These are the activations of a small neural network, seen along a few directions. Each row is one input.
Each table varies a few parts of the input and shows all the possible inputs, shuffled.
A made-up example of a description, with smaller parts first: one of 8 places around a ring, together with either a single point or one of 11 places along a line or (one of 3 separate values, together with one of 6 places along a line).
Shared parts are said once, and a part with two or three values counts as separate values.

A family of inputs:
x1: 88; -191; 317; 375; -219; 19; 354; -183; 167; 357; 493; 89; -119; 75; 97
x2: -76; 9; -40; -23; 12; 271; 198; 335; 176; -118; 219; -53; 230; -612; 286
x3: 517; 136; 330; -136; -48; -535; -397; -72; -88; -304; 471; 199; -160; 268; -232
x4: 270; 175; 20; 275; 50; -528; -155; -297; 200; 200; 599; 144; -373; 317; -215
x5: -238; 397; -599; 212; 180; -47; -498; -101; 83; -358; 354; -4; -233; 85; 252
x6: -338; -35; -289; 286; -65; 400; 47; -133; 215; -261; 247; -90; 166; -196; 450
x7: -595; 412; -212; -152; -38; -23; 369; -152; 18; -230; -169; -359; -116; 207; 327
x8: -373; -508; -453; 42; 53; -26; -158; -578; -169; 168; -22; -34; -258; -192; 58
x9: -346; 228; -223; 76; -265; -498; 481; -355; -199; 22; -169; -304; -172; 234; 167
x10: 214; -235; -113; -516; 212; 465; 161; 114; -267; -71; 74; 190; -71; -163; -458
x11: 460; -22; 138; -145; -73; 393; 260; 285; -176; -122; 435; -185; 272; -229; -75
x12: -332; -266; -284; -354; 384; 320; 92; 198; 39; -128; -147; 276; -94; -569; -66
x13: -145; 45; 315; -14; -36; -585; 742; -231; 135; 273; 119; -185; -167; 529; -153
x14: -198; -444; 134; -86; 37; 16; 103; -460; 121; 507; 245; 99; -409; 68; -294
x15: 62; 250; -584; 445; -65; -490; -391; -378; -147; -86; 320; 37; -351; 78; 117
x16: 183; -96; 105; 333; -155; 269; -473; 451; 349; 141; -947; -87; 211; -72; -191
x17: 215; -367; -37; 92; -477; 180; -190; 677; 499; 78; -211; -200; 21; -232; 231
x18: 631; 395; -128; -370; 187; -93; -284; 267; -228; -190; 574; 44; -4; 97; -202
x19: 13; -624; -357; -177; -139; 269; -228; 573; 352; 21; -608; 238; -325; -82; -148
x20: -648; -397; -503; -114; 331; 391; -190; -304; 90; -206; -35; -2; -118; -185; 90
x21: 77; 426; -297; -202; 291; -161; -353; 352; 69; -213; 327; 148; -94; -305; 216
x22: -518; 290; -184; 320; 61; 397; -306; -375; 65; -56; -351; 89; 593; -3; 22
x23: -288; 123; -118; 534; -155; -45; -275; -509; -331; 336; -303; 138; 435; 19; 68
x24: -216; 408; 63; -461; 163; -130; 565; 250; 2; -110; -248; -215; -34; -166; 315
x25: 292; -44; 59; -354; -119; -181; 207; 436; 440; 67; -737; -307; -207; 263; 395
x26: 291; 227; 296; 70; 246; 396; -46; 159; -417; 65; -193; -51; 560; -39; -487
x27: 144; -7; 607; -332; -52; -561; 557; -39; -162; -232; -54; -161; -3; 482; -143
x28: 49; -427; 390; -381; -87; 116; -23; -219; -173; -62; 10; 295; -288; 35; -397
x29: 305; 309; 194; -566; 151; -87; 653; 230; -309; -113; 9; -347; 74; 263; -83
x30: 86; -35; 840; 298; 40; 20; -244; -44; -472; 82; -248; 155; 347; 217; -308
x31: -196; 312; 85; 107; 231; 290; -91; 108; 11; 25; -440; 132; 553; -463; -146
x32: -168; 22; 512; 516; 51; -33; -42; -272; -154; 663; -21; 198; 235; 317; -200
x33: 313; -240; 615; 63; -310; 54; 138; 33; -122; -162; 349; 48; 72; 6; 28
x34: 515; -67; -343; -157; -82; -253; -717; 588; 450; -11; -157; 75; -185; 136; 273
x35: -50; -158; -258; 496; -297; 12; 135; -356; -67; 25; 217; -9; 10; -185; 402
The inputs of x5 and x6 match in every part but one. If x34 is changed in the same way as x5 into x6, which row does it become?
> x17
Describe the family of inputs behind these rows.
> one of 5 separate values, together with either a single point or one of 6 places around a ring
Which other rows does x3 become when the place on the ring of 6 takes its other values? List them by row number.
> x4, x5, x15, x18, x21
List by row number the other rows that have the choice among 5 separate values in common with x9.
> x7, x13, x24, x25, x27, x29

A family of inputs:
x36: 127; -28; -69; 147; -65; 359; -112; 203; -118; -259; -7; -28; 315; -237; -77
x37: -9; -294; 368; -245; -91; -185; 375; -154; -60; -129; 64; -60; -182; 101; -68
x38: -65; 127; 360; -232; -32; -60; 506; 28; -203; -274; 108; -134; 54; 21; 61
x39: -69; -17; -285; -57; 93; 325; -169; 236; 137; -160; 31; -100; 191; -373; 428
x40: -18; -101; -266; -178; 296; 375; -283; 185; 148; -23; 94; 142; -14; -401; 146
x41: -95; -12; 328; -88; -34; -181; 550; -42; 68; 1; 141; -24; -145; 1; -50
x42: 395; 104; 134; -357; 76; -265; 182; 68; -284; 143; 247; 68; -27; 159; -224
x43: -155; -134; -295; 41; 1; 216; -144; 207; 361; 152; 92; 19; -8; -355; 320
x44: -52; -327; -252; -68; -91; 307; -265; 122; 204; 14; -6; 94; -154; -198; 341
x45: -222; 137; -580; -131; 61; 124; -94; 256; 140; -326; -428; -200; 75; -235; 282
x46: -430; -118; -268; 437; -45; -301; -104; -657; -246; 75; 359; 23; -205; 275; 128
x47: -29; -229; 286; 204; -165; 28; -286; -51; -51; 149; -418; 151; 122; 33; -59
x48: 324; 111; 154; -15; -82; -345; 350; 45; -64; 253; 167; -89; -164; 93; -59
x49: -72; 42; 226; -149; 221; 243; 155; -41; -99; 220; -155; -15; 163; 166; -285
x50: -6; 32; 261; 88; 199; 101; -309; 22; -150; 138; -298; 235; 235; -132; -237
x51: 312; 223; 141; 38; -59; -361; -29; 238; 299; 8; 253; -28; -252; 233; -17
x52: 426; -90; 153; -119; -87; -376; -199; 135; 170; -137; 180; -70; -242; 368; -39
x53: 441; -191; 180; -180; -124; -365; 177; -83; -172; 109; 93; -132; -169; 199; -77
x54: -137; -18; 208; 154; 13; 127; 327; -45; 136; 338; -209; -104; 133; 171; -102
x55: 398; 202; 135; -287; 125; -274; -195; 252; 74; -124; 328; 112; -125; 298; -191
x56: -174; 40; -541; -245; 283; 179; -206; 208; 140; -195; -371; 34; -152; -290; 4
x57: 158; -335; -37; 107; -245; 335; -209; 44; -10; -84; -35; 121; -12; -103; -169
x58: -45; 126; 256; 226; -40; 71; -203; 66; -122; 5; -405; 47; 450; -97; 38
x59: -406; 201; -183; 266; 130; -177; -194; -680; -260; 110; 455; 10; -180; 40; -78
x60: -56; 4; 330; -426; 145; -97; 381; -10; -170; -125; 212; 116; -43; 34; -224
x61: 54; -149; -81; 240; -150; 245; -72; 148; 127; 55; 57; 59; 114; -251; -177
x62: 183; -114; -79; 10; 146; 396; -210; 130; -110; -133; 80; 195; 121; -260; -356
x63: -215; -192; -529; -148; -111; 91; -200; 139; 207; -157; -464; -6; -282; -73; 201
x64: 381; 263; 185; -148; -97; -209; 305; 112; -349; -4; 124; -189; 12; 125; 78
x65: -351; 336; -274; 330; -79; -187; -40; -810; -132; -69; 353; -14; 96; 115; 191
x66: -386; 146; -297; 571; 45; -292; 83; -691; -28; 135; 389; 147; -154; 149; 174
x67: -112; 136; 226; 7; 13; 243; 270; 7; -98; 87; -249; -222; 348; 198; -25
x68: -310; 7; -574; -30; -31; 16; -73; 246; 361; -12; -356; -79; -129; -220; 186
x69: 381; 378; 176; -104; -67; -222; -83; 286; 49; -268; 198; -104; -71; 281; 106
x70: -102; -20; 235; 349; -71; -40; -134; 37; 96; 284; -343; 144; 233; -110; -45
x71: -65; -246; 270; -6; -82; 157; 153; -159; 11; 205; -282; -117; 47; 277; -124
The inputs of x56 and x63 match in every part but one. If x59 is changed in the same way as x56 into x63, which row does it become?
> x46
Describe the family of inputs behind these rows.
> one of 4 separate values, together with either a single point or one of 8 places along a line
Which other rows does x67 become when the place on the line of 8 takes its other values? List them by row number.
> x36, x38, x39, x45, x58, x64, x69
Which other rows does x70 become when the choice among 4 separate values takes its other values? List them by row number.
> x47, x50, x58
Which other rows does x61 become when the choice among 4 separate values takes its other values? List them by row number.
> x36, x57, x62

A family of inputs:
x72: 362; -326; 102; -26; -274; 63; -194; 354; 255; 32; 4; 30; -161; -51; -21
x73: 143; 144; -304; 90; 82; -303; -345; -42; 75; 76; 288; 102; -343; 138; 46
x74: 10; 151; -172; 333; -23; -276; -449; -400; -85; 42; 211; 160; -135; 204; -33
x75: -601; 23; -209; 167; 4; 231; 333; -270; 48; 82; -315; -182; 70; -200; 292
x76: -274; -59; -74; 24; -83; -185; -43; -224; 23; 63; -394; -6; -110; 223; 0
x77: -265; 130; 117; 153; 58; 461; 42; 151; -116; 92; -271; 12; 461; -281; 45
x78: 319; 44; 143; -204; 143; 88; -198; 421; 118; 59; -315; 76; 124; -17; -213
x79: 221; 398; 760; -44; -1; -833; 541; -404; -262; -9; 827; 40; -214; 481; -156
x80: -311; -69; -386; -362; 185; 47; 250; 81; 109; -131; -190; -124; -200; -177; 159
x81: -167; -282; -34; 62; 96; 311; -163; -230; -192; -45; 57; 213; 37; -149; -179
x82: 511; 33; 196; -151; -83; 110; -190; 640; 220; -115; -306; -47; 181; -54; 19
x83: 110; 108; -61; -373; 296; 369; -38; 407; 19; -125; -177; 75; 198; -284; -137
x84: -373; 192; -364; 386; -27; 66; -51; -453; -62; 14; 274; 13; 201; -130; 242
x85: -220; 202; -388; 162; 119; -47; -305; -442; -187; -166; 359; 93; 4; -67; 29
x86: 138; 65; 284; 66; 65; 69; -358; 123; -128; 7; -373; 72; 289; 87; -274
x87: 465; -74; 886; -269; -88; -460; 610; -359; -427; 226; 595; -100; -101; 527; -264
x88: -79; 143; 89; -100; 201; 361; -209; 111; -245; -144; -246; 87; 348; -149; -178
x89: -147; 144; -161; 566; -145; -163; -181; -435; 55; 192; 156; 19; 96; 119; 157
x90: -83; 178; -526; -79; 242; -83; -190; -86; -7; -169; 448; 13; -185; -163; 84
x91: -468; -10; -253; -99; 95; 98; 105; -268; -102; -131; -267; -85; -53; -56; 96
x92: -409; -23; -43; 301; -141; -43; 196; -251; 188; 242; -409; -171; 43; 59; 175
x93: -19; -278; -167; -243; 136; 316; -27; 84; 59; 8; 133; 150; -137; -305; -173
x94: 164; -260; -108; -191; -117; 332; -33; 321; 179; -167; 126; 18; -68; -338; 51
x95: 88; 182; -472; -34; 24; -56; -177; 165; 93; -352; 425; -108; -126; -169; 322
x96: 117; 254; 627; -266; -27; -501; 885; -262; -211; 39; 403; -268; -184; 734; -234
x97: -122; -103; -197; -239; -12; -229; 90; 124; 214; 98; -329; -28; -276; 131; 83
x98: 45; -368; 167; 231; -49; 19; -312; -200; -77; 112; -66; 224; -42; 110; -270
x99: -114; -350; 195; 482; -144; 130; -46; -194; 74; 302; -86; 91; 146; -28; -59
x100: 60; -100; -152; -193; -220; -209; 81; 367; 322; -76; -313; -159; -208; 101; 322
x101: -126; -68; -338; -315; -34; 50; 237; 322; 236; -306; -188; -241; -135; -205; 398
x102: -324; -270; 10; 309; -26; 419; 95; -200; -53; 171; 4; 141; 197; -273; 50
x103: 314; 149; -244; 134; -129; -263; -328; 211; 161; -105; 274; -32; -281; 127; 285
x104: 599; 296; 741; -209; -99; -467; 690; -45; -602; 69; 208; -162; 113; 445; -448
x105: 183; -348; 41; -75; -28; 34; -189; 115; 154; 202; 0; 176; -232; -16; -243
x106: 305; 96; -5; -318; 60; 377; -34; 623; 141; -303; -179; -36; 255; -315; 98
x107: -53; 59; 299; 322; -54; 168; -95; 145; 10; 217; -370; -57; 432; -60; -72
The inputs of x95 and x101 match in every part but one. If x90 is changed in the same way as x95 into x101, which row does it become?
> x80
Describe the family of inputs behind these rows.
> one of 4 separate values, together with either a single point or (one of 2 separate values, together with one of 4 places along a line)
List by row number the other rows that have the choice among 4 separate values in common with x105.
> x72, x81, x87, x93, x94, x98, x99, x102
Which other rows does x73 become when the place on the line of 4 takes its other values? List them by row number.
> x74, x89, x103
Which other rows does x84 become when the choice among 2 separate values takes its other values? List them by row number.
> x89
Which other rows does x104 become when the choice among 4 separate values takes its other values? List them by row number.
> x79, x87, x96

A family of inputs:
x108: -365; -249; -467; 185; 95; 708; -485; 108; 162; -59; -386; 142; 248; -501; 75
x109: 29; 116; -62; 283; -87; -493; 2; -483; -63; 122; 564; 31; -303; 329; -3
x110: 516; 76; 161; -693; 52; -254; 359; 490; 6; -233; 141; -147; -278; 146; -96
x111: -548; -299; -290; 198; 31; 581; -136; 59; 210; 160; -671; 57; 250; -452; 128
x112: 428; -5; 617; -160; 0; 117; 120; 344; -160; 18; -76; 61; 280; -8; -325
x113: 639; -29; 410; -365; -25; -201; -40; 489; 88; -47; 86; 30; -135; 206; -201
x114: -100; 152; -163; -28; -57; -535; 305; -452; -63; -117; 666; -115; -424; 263; 243
x115: -410; 107; 351; 400; -57; -274; 293; -762; -321; 237; 42; -12; 114; 368; -130
x116: -198; 145; 175; 372; 48; -203; 57; -676; -351; 236; 350; 93; 86; 212; -150
x117: -92; -126; -694; 98; -16; 271; -620; 262; 278; -182; -244; 75; -54; -390; 294
x118: 300; -46; 735; -163; -103; 118; 430; 285; -148; 160; -381; -136; 339; 181; -269
x119: -198; 158; -771; -128; 118; 165; -286; 336; 361; -293; -92; -78; -123; -353; 434
The inputs of x110 and x112 match in every part but one. If x114 is changed in the same way as x110 into x112, which row does it become?
> x116
Describe the family of inputs behind these rows.
> one of 3 separate values, together with one of 4 places along a line
